A small network was shown many inputs. Here are its activations along a few directions, one row for each input.
Each table varies a few parts of the input and shows all the possible inputs, shuffled.
Descriptions start from the smaller parts, as in this example, which fits no table here: one of 5 places around a ring, together with either a single point or (one of 2 separate values, together with one of 4 places along a line) or one of 11 places around a ring.
Shared parts are said once, and a part with two or three values counts as separate values.
(in the rows, 128 means zero)

Other details of the inputs vary at random and push rows far along two fixed directions, the same in every table; ignore that.
To show where, the next rows are all for the same input, with only those details redrawn:
[ 97 143 151 170 135 146 147 151  84 141 130 163 168]
[141 132 139 112 129 107 139 157 119  88 125 103 160]
[103 140 152 166 129 148 148 149  85 140 135 161 170]
[160 120 132 105 130  88 142 144 137  79 125  91 144]
[156 117 129 109 133  88 148 141 149  85 123  91 138]
[137 131 120 172 121 112 168  61 198 152 166 164 112]
[102 141 154 170 134 144 150 145  79 137 132 165 168]
[101 137 153 172 130 153 147 148  79 135 130 162 169]

Rows:
row 1: [131 130 115 172 133 107 174  69 198 157 157 159 109]
row 2: [115 128 142 134 123 192 121 112  77 156  98 147 182]
row 3: [ 92 145 118 161 139 154  38 135  69 143 105 165 124]
row 4: [131 111  97 139 138 143 154  30 196 170 122 137 108]
row 5: [170 116 119  62 148 131 123 121 152 110  94  98 150]
row 6: [160 122 106 114 137  91 133 157 150  75 128  96 148]
row 7: [122 118 138  91 118  94 116 161 134 106 142  72  84]
row 8: [125 142  87 171 117 106 131  93 187 166 171 163  48]
row 9: [157 132 130 117 151 137 139 171 105  99 133  80 142]
row 10: [139 110 120  68 103 116  96 120 140 130  92  86  96]
row 11: [103 123 132  79 114 141  92 145 107 120  81  87 107]
row 12: [ 92 145 151 161 144 167 150 147  81 150 152 151 169]
row 13: [114 131 149 108 101  95 109 171 107 101 123 103 108]
row 14: [130 126 112 113 107 136 116  57 184 196 134 171  74]
row 15: [117 108 121 106 107 132 141  59 181 179 149 172  54]
row 16: [157 101 133  57 142 134 149 123 145  94 107 101 133]
row 17: [127 149 117 174 132 168 136 155  76 134 151 160 166]
row 18: [159 119  95 115 169 116  64 118 153  82  98  95 145]
row 19: [101 147 152 162 118 161 117 171  65 168 149 145 105]
row 20: [145 118 120 103 102  77  96 173 148  92 134  98 103]
What is each input in this table made of? -> one of 2 separate values, together with either a single point or one of 4 places along a line or one of 5 places around a ring
Changing only the choice among 2 separate values turns row 11 into row 4. The same change can be made to row 14. Which row results? -> row 5
Change only the place on the ring of 5 in row 7. List by row number the other rows that result. -> row 8, row 13, row 19, row 20
Change only the choice among 2 separate values in row 9. List by row number the other rows that result. -> row 19

Rows:
row 21: [ 83 143 152 144 114 157  98 179  54 152 127 155 122]
row 22: [120 116 131  96 128 138 118 111 128 132  97 107 122]
row 23: [138 122 130 116 135 118 141 130 140 111 125 128 139]
row 24: [142 130 120 126 136 120 137 138 131 118 137 111 124]
row 25: [102 145 144 161 129 163 130 171  60 142 131 147 158]
row 26: [ 93 143 149 168 126 161 124 170  60 138 124 143 162]
row 27: [142 127 129 121 119 120 144 139 133 119 135 118 128]
row 28: [119 122 135 100 108 106 109 136 133 127 122 127 104]
row 29: [122 128  98 177 123 135 119  35 196 186 144 191  95]
row 30: [134 124 131 119 120 113 140 134 140 115 126 121 138]
row 31: [146 128 130 117 131 122 143 134 132 117 136 121 133]
row 32: [131 124 128 129 126 108 135 126 140 114 121 112 136]
row 33: [131 125 128 124 133 111 132 122 136 109 124 117 141]
row 34: [142 130 121 124 139 120 134 135 132 115 141 112 127]
row 35: [139 129 120 128 128 119 135 142 132 116 139 110 122]
row 36: [ 88 147 128 215 136 184 152  92 117 200 167 218 127]
row 37: [143 126 121 126 141 121 135 135 134 113 138 114 125]
row 38: [141 128 109 122 133 125  90 121 136 118 116 117 122]
row 39: [131 123 127 124 137 113 133 121 138 105 121 121 138]
row 40: [121 131 108 189 134 134 152  51 197 177 171 173  97]
row 41: [133 120 119  95 132 144 120 118 131 137 117 102 104]
row 42: [136 118 129  87 121 146 127 117 126 136 112 111 112]
row 43: [124 121 126 102 131 145 114 118 125 133 108  99 113]
row 44: [128 124 128 128 123 108 134 128 138 111 122 114 135]
row 45: [147 126 128 116 135 122 144 133 136 113 133 123 130]
row 46: [146 130 129 117 128 119 145 136 133 119 134 119 131]
row 47: [135 130 124 133 136 116 131 133 134 116 131 106 130]
row 48: [ 92 135 154 158 135 156 126 155  64 132 114 159 175]
row 49: [146 129 105 118 133 129  95 126 132 122 123 123 117]
row 50: [138 121 132 116 133 115 139 129 143 112 127 125 140]
row 51: [103 138 142 142 127 171  93 156  62 147 101 172 168]
row 52: [114 122 134 112 111 101 103 133 133 126 117 120 100]
row 53: [ 88 129 157 119 124 185 118 146  62 161  96 152 156]
row 54: [121 132 115 174 122 130 164  55 195 181 162 186 110]
row 55: [116 128 131 117 113 110 101 139 130 126 129 112  91]
row 56: [136 125 131 119 122 112 141 131 141 116 125 120 139]
row 57: [145 130 127 119 122 119 145 137 134 118 135 116 129]
row 58: [137 127 123 131 142 119 130 129 136 108 131 111 129]
row 59: [135 130 123 135 129 116 131 134 135 114 132 103 127]
row 60: [137 128 125 131 138 117 129 129 135 113 134 107 131]
row 61: [125 127 135 102 107 116 112 144 123 130 130 125  96]
row 62: [131 124 128 127 131 108 134 124 138 114 120 115 139]
row 63: [146 125 129 115 132 121 142 135 134 113 136 122 132]
row 64: [138 124 132 115 131 115 139 130 139 114 129 123 142]
row 65: [151 128 113 109 126 131 103 125 131 124 119 131 122]
What is each input in this table made of? -> one of 5 places around a ring, together with either one of 3 separate values or one of 6 places along a line
Changing only the place on the ring of 5 turns row 60 into row 33. The same change can be made to row 59. Which row results? -> row 32
Change only the choice among 3 separate values in row 22. List by row number the other rows that result. -> row 29, row 52
Change only the place on the line of 6 in row 27. List by row number the other rows that result. -> row 31, row 45, row 46, row 57, row 63
Which other rows agree with row 56 in the place on the ring of 5? List them by row number. -> row 23, row 28, row 30, row 50, row 51, row 53, row 54, row 64
Change only the place on the line of 6 in row 24. List by row number the other rows that result. -> row 25, row 34, row 35, row 36, row 37
Change only the choice among 3 separate values in row 55. List by row number the other rows that result. -> row 38, row 43
